A small network was shown many inputs. Here are its activations along a few directions, one row for each input.
In each table, some parts of the input vary, and every possible input appears once, in random order.
Descriptions start from the smaller parts, as in this example, which fits no table here: values(2) and (point or line(9) or (line(4) and ring(5))).
Shared parts are said once, and a part with two or three values counts as separate values.

Other details of the inputs shift rows strongly along two fixed directions, in all tables alike. That doesn't count.
These rows show it; all are for the same input, with only those details redrawn:
[-19  -9  22 -23  -4  39   9  -4  28  14 -12   3  -3   3   7]
[ 40 -13  34 -28  16 -68 -42  26 -60 -49  16 -12  -1  14  32]
[ 31 -11  36 -34  21 -57 -43  23 -49 -36   8  -2   2   4  37]
[ -8  -9  40 -47  29   0 -30  13  -3   8 -19  28  13 -24  43]
[-42  -9   8  -7 -28  91  44 -20  67  38 -17  -4 -14  14 -20]
[ 22 -12  19  -8 -12 -19  -4   9 -21 -30  16 -27 -14  32   2]
[-21  -9  23 -24  -3  40   9  -3  28  16 -14   6  -2   0   9]
[ -7  -9  41 -50  29  -2 -31  13  -2   7 -21  32  14 -27  45]

Rows:
row 1: [ 38 -15  -1  20  -5 -35 -15   4  -5 -46  32 -41 -12  45 -25]
row 2: [ 34   3   3   3 -17 -48  19  20 -30 -32  32 -29 -14  25 -10]
row 3: [ -3  -1  15 -24  45 -31 -30  33   7   3 -11  37  27 -40  21]
row 4: [-41  13 -36   1 -17  64  49   1  65  29 -17  -1  -5   1 -47]
row 5: [-32 -10 -13  19 -15  67  40 -17  73  32   4  -4  -9   7 -51]
row 6: [-12   1  21  -4  20 -21 -17 -28 -52  31 -53  80  35 -24  44]
row 7: [ -2  -4 -29  39 -30  14  44   6  36 -11  26 -42 -13  41 -58]
row 8: [  6 -20  -9  34 -28  31  18  -3  29 -26  19 -50 -19  57 -51]
row 9: [  1   6 -17  16 -40   1  53   3  15   1  26 -39 -17  34 -34]
row 10: [-34   1 -33  64 -33  81  47 -60  15  46 -39  29   2   3 -17]
row 11: [-39  -6  23 -32   6  50   6  -7  37  34 -22  15  10 -13  17]
row 12: [ -1  23 -35   8 -49   6  58   3   1 -13  21 -46 -27  46 -45]
row 13: [  4   9 -40  23 -31  11  41  12  19 -20  12 -36 -21  39 -59]
row 14: [ 28   3 -18  20 -14 -33 -10   4 -25 -23  43 -41 -22   7 -10]
row 15: [ 21 -13 -18  62  -9 -34  -2 -31 -55 -18 -19   6  13  42 -24]
row 16: [ 30   4   6 -15  32 -66 -53  20 -48 -23  26   5   0 -35  36]
row 17: [ 40   7 -15  24 -11 -35   2  22 -26 -38  34 -30 -21   4  -4]
row 18: [-34  15  -8  -9  15  41   7   9  42  40 -14  26   8 -54  21]
row 19: [-27  20  -3 -48  50 -19 -33  32   9  18 -33  49  32 -52  25]
row 20: [-36  35 -29 -25   9  31   4  12  25  35 -21  19   8 -53  16]
row 21: [-23   0  25 -32   8  38   7 -14  43  32 -15  23   3 -16  16]
row 22: [ 31  29 -19 -23  24 -75 -43  41 -65 -37  14  -4   4 -29  35]
row 23: [ 11 -20 -19  43 -35  15  21  -5  15 -37  32 -70 -20  72 -58]
row 24: [ 15  20 -34  14 -55  -4  61   4 -11 -28  29 -55 -33  53 -51]
row 25: [-10   7  16 -32  42  -2 -50   1   8  22 -12  25  20 -57  52]
row 26: [ 15  26 -28  -5  -4 -16  -3  24 -19 -20   8  -9 -16 -16   4]
row 27: [-22  31 -24 -20   8  27   5  15  16  20 -15  17   1 -48  13]
row 28: [ -2   7  13 -23  36  -6 -44   0   1   9  -2  16  12 -43  44]
row 29: [-35   0   7 -16  18  57 -16  -3  36  30 -19  12  10 -39  28]
row 30: [-26 -16  13  -7  16  44 -11   1  43  14 -17   7  14  -5  -6]
row 31: [ 53  -2 -10  30 -19 -38 -11  -3 -34 -56  50 -65 -26  34  -9]
row 32: [ 30 -15 -11  61  -6 -31  -2 -26 -54 -25 -18  17   6  40 -21]
row 33: [ 18 -11  20 -11 -10 -15  -2   6 -21 -25  14 -28  -7  26   2]
row 34: [-31  26  -3 -43   2  29  24  13  26  32 -27  35   0 -28   8]
row 35: [-23  -2   9  16  -9  35  24 -44 -10  43 -55  69  15  -7  13]
row 36: [ 25 -12  -1  12   4 -30 -10  10  -2 -25  26 -14 -11  18 -26]
row 37: [ -7  -2  23 -28  37  14 -47  14   3   8 -18  26  10 -50  50]
row 38: [ -6  -9  15  15  41 -14 -33 -23 -37  19 -58  79  42 -27  28]
row 39: [ 46   1   8  -6  24 -72 -47  21 -59 -37  35  -8  -7 -27  26]
row 40: [ 43  -4  31 -26  17 -72 -34   9 -49 -39  24 -13   1  10  29]
row 41: [-38   3  16 -34   8  34  14  -9  40  50 -10  34   5 -32   8]
row 42: [-29   4 -13  32   2  37   0 -43 -14  47 -51  58  23 -32  23]
row 43: [-36  12 -31  21 -25  74  49  -7  67  45   0 -11  -8 -21 -21]
row 44: [-37  -2 -28  58 -31  92  48 -60  22  52 -46  37   1  -8 -17]
row 45: [-23  -3   8 -10  12  53 -13  -3  28  19 -14   4   4 -33  21]
row 46: [ 41 -12  19  -7  32 -66 -51  15 -31 -45  22 -12  12  11  11]
row 47: [ 28   5  -4   6 -21 -50  22  19 -29 -32  35 -36 -14  33 -13]
row 48: [  7  -9   6   0  17 -16 -23  -1  12 -15  11 -11  10  14  -7]
row 49: [ 29  -9  29 -28  15 -68 -43  20 -58 -37  15 -21   8  14  31]
row 50: [ 11 -11  -3   7   8 -30 -13   8   1 -16  25 -12  -3  13 -22]
row 51: [-42  -8 -20  19 -19  67  39 -19  79  42   3 -10  -4   9 -54]
row 52: [ -4   8  25 -39  25 -17  -5  26   3  16 -11  38  12 -35  34]
row 53: [  2  -3  23   1  15 -27 -16 -29 -60  18 -48  74  31 -19  40]
row 54: [ 57   0   5   1  15 -79 -47  23 -63 -49  42 -16 -17 -11  21]
row 55: [-16  -7  13  10  44 -12 -37 -23 -31  27 -63  84  47 -31  32]
row 56: [ 29  -3  10   0 -16 -39   0  -5 -22 -33  34 -43 -15  42  -5]
row 57: [ 18   7 -32  42 -36  13  40   6   8 -19  37 -51 -29  20 -32]
row 58: [ 18  -7 -27  47 -46  17  20  -9  -4 -32  38 -84 -30  51 -37]
row 59: [  1  23 -40  13 -58   4  62   2   1 -12  24 -57 -27  51 -53]
row 60: [-26   2 -16  20 -24  88  33 -30  71  31   1 -17 -24  -2 -20]
row 61: [  38   -3    8   26   -5  -85  -21  -20 -106  -25  -12   22   16   27
   20]
row 62: [ 17  -7 -36  81 -46  26  38 -45 -33  -6  -8  -3 -17  37 -27]
row 63: [ -7  -2  15 -18  -6  12  17  -5  20  19   7  13 -13  -8  -7]
row 64: [-33  -6  31 -37  11  49   1  -3  37  31 -27  26   7 -19  22]
row 65: [-33   3  19 -32   6  37   6 -19  47  42 -15  15  10 -17  16]
row 66: [-29  -1   5 -12  24  30   5  17  56  31 -22  38  16 -34  -1]
row 67: [ 13 -22 -19  42 -36   8  18  -3  12 -34  30 -74 -16  70 -58]
row 68: [ -8   1  34 -50  35 -21 -24  10  -4  22  -6  46  13 -46  37]
row 69: [-14  -7  23 -35  50 -12 -53   6  23  17 -18  32  34 -35  30]
row 70: [ -1  15 -27  -9   6 -31  -5  24  -6 -13   0 -10   7   3 -19]
row 71: [  4  -1 -13  19 -46   3  45 -15  10  -3  39 -50 -28  46 -46]
row 72: [ 21   0   6 -10  34 -74 -38  37 -26 -24  10   5  22 -13  13]
Question: What is each input in this table made of?
Answer: values(3) and line(4) and (point or line(5))
Question: The inputs of row 55 and row 38 match in every part but the line(4) part. If row 18 is changed in the same way as row 55 into row 38, which row does it become?
Answer: row 57
Question: The inputs of row 29 and row 37 match in every part but the line(4) part. If row 41 is changed in the same way as row 29 into row 37, which row does it become?
Answer: row 63
Question: Change only the values(3) part in row 15. List by row number the other rows that result.
Answer: row 42, row 61
Question: Change only the line(5) part in row 36. List by row number the other rows that result.
Answer: row 1, row 8, row 13, row 66
Question: Which other rows agree with row 62 in the line(4) part and the values(3) part? List them by row number.
Answer: row 17, row 26, row 37, row 54, row 60
Question: Which other rows agree with row 69 in the line(4) part and the values(3) part? List them by row number.
Answer: row 15, row 51, row 67, row 70, row 72
Question: Change only the line(4) part in row 59. List by row number the other rows that result.
Answer: row 12, row 24, row 34
Question: Change only the line(4) part in row 33. List by row number the other rows that result.
Answer: row 11, row 49, row 64
Question: Change only the line(5) part in row 50. List by row number the other rows that result.
Answer: row 7, row 19, row 23, row 48

Rows:
row 73: [-22   9   0  -1  18  37  -7   7   5  27 -22  21  15 -57  37]
row 74: [-41  -6  21 -23 -16  77  42 -12  59  35  -9   4   3  -3  -2]
row 75: [ 33  -5   2  28  -3 -16  -4 -16 -24 -28  35 -34 -12   9  -6]
row 76: [ 21 -26   5  54 -27 -36  13 -38 -60  -3  -6  14   4  52 -23]
row 77: [ 42   7 -11  23  12 -60 -29  33 -60 -45  19 -14  -8  -8  28]
row 78: [-25   0 -13  18   4  68  23 -21  79  39 -12  19  -2 -26 -31]
row 79: [ -9   7  13 -12  19  28 -21 -30  21  31 -16  25   6 -39  37]
row 80: [ 39  -8  26 -21   8 -67 -21  31 -40 -50  31 -12  -7  25  22]
row 81: [ 28 -20   8  24 -10  -4 -10  -6 -21 -37  30 -40  -5  25   2]
row 82: [-16 -15  10  -5  29  15 -29   4  37  34 -10  33  14 -46   8]
row 83: [-10 -10  -4  15 -42  25  50  -5  33  11  33 -32 -33  36 -38]
row 84: [ 38  30 -11 -26 -12 -71 -18  13 -74 -35  20 -14 -16   2  25]
row 85: [ 29  12 -21  33 -27 -12   0  -3 -36 -24  11 -42 -16  11  15]
row 86: [-40  -3  14 -36  26  -4 -10  10  37  41 -12  26  27 -22   3]
row 87: [ 29 -16   0  16  26 -80 -56  15 -39 -32  30 -22  15  10   0]
row 88: [-30  -7  35 -40  12  17  -1   1  17  40  -3  23  10 -37  26]
row 89: [ 34  -3  -5  31   1 -23  -5  -6 -13 -30  34 -21 -21  14  -9]
row 90: [ 50   4  11 -17  19 -86 -18  29 -34 -42  29  -6  -3   5  -6]
row 91: [-45  28 -27 -17 -18  62  50   0  47  44 -11  25 -17 -22 -14]
row 92: [ 38  -1  -5  17  33 -79 -46   8 -35 -43  24 -16  15   7  -2]
row 93: [ 38  -8  33 -37  -1 -58 -34  12 -60 -48   8 -30 -12  34  26]
row 94: [  6  20 -27  23 -65  23  65  -7   2  -6  15 -60 -34  43 -23]
row 95: [ 22 -10  16 -29  22 -74 -38  31 -39 -50   9 -25  12  40  -7]
row 96: [-23 -16  30  14   9  25   5 -37  -5  34 -60  76  39   5  18]
row 97: [  0  11  -2 -13  47 -21 -43  36  -5  10 -29  45  26 -70  41]
row 98: [-39 -18  11   0  -3  98  11 -26  50  30 -21  -4  -1  -6  -9]
row 99: [ -5 -15  33 -34  55  -1 -63  14  -7  -1 -26  42  14 -37  47]
row 100: [ 30  15 -29   7  19 -50 -37  25 -39 -28  10   8  -2 -28   0]
row 101: [ 33 -15   2  12  29 -68 -54  18 -32 -51  21 -21  23  23   7]
row 102: [ -3   9  42 -56  43 -23 -23   7 -10  15  -6  41  20 -54  48]
row 103: [-30  27  -2 -44   9  21   9   7  -1  31 -13  35   5 -51  22]
row 104: [-44  -7  16 -28  -8  77  32  -3  63  32 -23  12 -12   9 -14]
row 105: [-18  -7 -13  10 -28  22  41  -1  48  -5  14 -38   1  55 -49]
row 106: [  2  -5  29   0  40 -35 -22 -34 -45  25 -54  95  42 -27  36]
row 107: [-18  23 -22 -21  53 -29 -54  17 -13  13 -25  48  35 -62  28]
row 108: [ 21  -5  12  -5 -34 -32   7  -8 -24 -11  31 -40 -24  32   2]
row 109: [  6  21 -51  18 -47  10  57  10  15 -10  24 -34 -32  29 -65]
row 110: [ 18  12  10 -13 -18 -15  15 -17  -6  -7  16 -20 -17  16   6]
row 111: [-35  10   5 -14  -6  60  49 -13  69  43  -4  20 -13 -12 -14]
row 112: [-33 -17  -2   4   4  82   6 -10  72  28 -30  11  -1  -7 -29]
row 113: [ 20 -25  16  42 -20 -18   5 -32 -60 -25 -28  10   5  70 -25]
row 114: [  1  12 -23  25 -55  26  70   4  -1 -10  24 -58 -27  33 -33]
row 115: [-24  20 -20  -6  21  27 -13   3  10  26 -15  43  -1 -54  22]
row 116: [ -4  27  -5 -30  30 -10 -52  -4 -32  17 -24  44  13 -67  61]
row 117: [ 17 -19 -22  50 -33  31  24  -7  38 -24  25 -45 -19  47 -54]
row 118: [  2  -7  34 -33  37  -2 -59  -6  -8   9 -23  32  24 -39  72]
row 119: [-23  19 -13 -10  17  33 -15  -6  -2  27 -14  32   8 -60  25]
row 120: [ 29 -14   0  26 -24 -18 -16 -20 -25 -14  30 -43 -19  24   5]
row 121: [ -5   2  47 -64  28 -16 -37   7  -7  11 -22  35  20 -30  69]
row 122: [ -1   7 -26  24 -30   1  52 -10  36 -10  28 -49 -13  54 -66]
row 123: [  8  18 -28   7 -10 -42  20  32 -16 -23  10 -34   6  25 -21]
row 124: [ -7   4   9   7  28 -31 -13  -9 -62  25 -69  88  43 -38  49]
row 125: [ -2  -4  36 -57  44 -28 -36  35  13   4 -18  48  28 -37  35]
row 126: [-50 -14  -9   5  11  76   1 -17  71  30 -31   1  16   6 -30]
row 127: [ 29 -15   7  12 -16  -2 -24 -16 -29 -37   9 -47 -19  39   3]
row 128: [  7 -22 -11  51 -44  34  29 -26   9  -4  43 -62 -27  35 -40]
row 129: [  0 -15   7   4 -46  37  44  -9   7 -23  21 -62 -29  60 -44]
row 130: [-38  19 -21  -8 -14  59  54  18  66  44 -27  15   0 -25 -22]
row 131: [  6 -11 -13  21 -44   5  46   3  31  -2  36 -45 -29  43 -63]
row 132: [-56  31 -42 -16  -9  50  44   0  58  47 -21  17   9 -16 -34]
row 133: [-38 -15  -1  19  -6  72  17 -19  64  49  -1  13 -11 -18  -9]
row 134: [-17 -13  18  -9  28  34 -23   2  34  16 -13  34  11 -28  31]
row 135: [  4   3 -53  73 -62   8  64 -50 -46  -2 -13   4 -16  52 -57]
row 136: [ 24 -12  11 -16  -5 -28  -4  24  -7 -39  10 -26 -12  38 -29]
row 137: [ 19  15 -13   5 -19 -29  27  31 -26 -24  20 -24 -20  16  -1]
row 138: [ 30   9 -24  24  21 -74 -37  33 -50 -42  10 -21  18  -1   9]
Question: What is each input in this table made of?
Answer: line(6) and (point or (values(2) and line(5)))
Question: The inputs of row 96 and row 113 match in every part but the line(6) part. If row 117 is changed in the same way as row 96 into row 113, which row does it become?
Answer: row 112
Question: The inputs of row 88 and row 114 match in every part but the line(6) part. If row 128 is changed in the same way as row 88 into row 114, which row does it become?
Answer: row 73
Question: Change only the values(2) part in row 133. List by row number the other rows that result.
Answer: row 83
Question: Change only the line(5) part in row 100. List by row number the other rows that result.
Answer: row 107, row 115, row 116, row 119
Question: Change only the values(2) part in row 118. List by row number the other rows that result.
Answer: row 121
Question: Which other rows agree with row 79 in the line(6) part? List them by row number.
Answer: row 75, row 78, row 89, row 90, row 92, row 102, row 106, row 110, row 111, row 122

Rows:
row 139: [-13  -1   1  -8   6  20  -4  -3   9   4 -23  12  10   4   1]
row 140: [  1   6   9 -12  23 -22  -9   9  -4  15  -7  36  13 -33  19]
row 141: [-11   8   3 -13  -5   5  21   5   5  13 -13  15   3  -4   3]
row 142: [ -6   9  -4  -2  -2  21   1  -9   2  10  -8   7  -4 -16  13]
row 143: [ 17   1 -14  24  -9 -17   8   3 -15 -14  14  -6 -11   9 -19]
row 144: [ 20   9 -25  20 -28 -15  19   3 -27 -34  12 -36 -17  39 -25]
row 145: [-30   8 -21  10   6  38   6  -6  31  31 -19  20  10 -29   0]
row 146: [ 22   4 -16  25 -20 -16   0  -1 -33 -26  20 -36 -13  16  -1]
row 147: [ 25   5  16 -49  28 -61 -42  51 -21 -39  25 -22   0  -5  23]
row 148: [-34  12 -15  -7   0  42  13   0  23  27 -30  14  10 -18   4]
row 149: [ 34   5   5 -10   9 -64 -22  26 -63 -40   5   1   0   6  16]
row 150: [  5  -7  32 -30  30 -34 -40  -3 -24   5  -4  25  16 -22  40]
row 151: [  7  -5 -15  25 -20   2   9  -1 -10 -23   3 -36  -4  40 -24]
row 152: [-23  11 -17   5   6  34   9  -9  29  28 -18  25   5 -26  -3]
row 153: [  6   3 -13  16 -36   6  31 -19  -3  -1  25 -32 -22  26 -21]
row 154: [ 10  -8   4  13 -22  -9  23  -1  -6 -18   8 -21  -8  41 -22]
row 155: [ -2 -12  10   9  -8  24   5 -13   6   4  -2   0  -7   7  -1]
row 156: [ 26   1  18 -35  18 -42 -35  34 -11 -31  35 -32 -12 -12  23]
row 157: [-12  -9  16   3  -9  32  18 -17  24  20  -4   8  -3   2   2]
row 158: [ -5  -5   1   0 -15  -1  15 -10   3  -3   2 -16  -1  32 -21]
row 159: [ -1  -7  28 -20  41 -27 -32   8  -3  14 -15  46  26 -35  30]
row 160: [  3 -10  -1  12 -16  10  17  -2  -2 -14  -2 -14  -7  33 -23]
row 161: [ 17  -8 -15  32 -11  -5   1 -10  -2 -20  11 -18  -6  26 -26]
row 162: [ 33   1  12  -8  10 -49 -28  13 -55 -27  12   5  -3 -11  29]
row 163: [-43   4  -9 -17   2  72  25   8  95  37   7  -8  -5 -24 -24]
row 164: [-23  -5   3   7   1  47  -2 -16  24  23 -18   4   6 -12   8]
row 165: [ 12 -10 -23  43 -17   1   7  -8   1 -18  14 -33  -6  31 -31]
row 166: [ -5  -4  23 -26  41 -31 -40   2  -5  17 -12  42  28 -33  27]
row 167: [  5   2   0   9 -22   9  27 -10   1   6  11  -8 -14   5  -2]
row 168: [-14 -11  -1  15   0  31  10 -11  29  17 -10  16   3  -2 -17]
row 169: [ -6  -5   8  -1   5  25 -10 -15   9   8 -12   8   2  -7  13]
row 170: [-20  11  12 -31  38 -16 -25   3   5  36 -19  54  25 -54  31]
row 171: [  3   8 -13   2 -25 -11  26  -3 -10  -7  11 -22 -10  28 -22]
Question: The inputs of row 143 and row 149 match in every part but one. If row 166 is changed in the same way as row 143 into row 149, which row does it become?
Answer: row 158
Question: What is each input in this table made of?
Answer: values(3) and (point or (values(2) and line(5)))
Question: Change only the values(3) part in row 146. List by row number the other rows that result.
Answer: row 145, row 148
Question: Start at row 164 and move only the line(5) part, one step at a time. The first step leads to row 169. Which rows follow, in order?
Answer: row 155, row 157, row 150
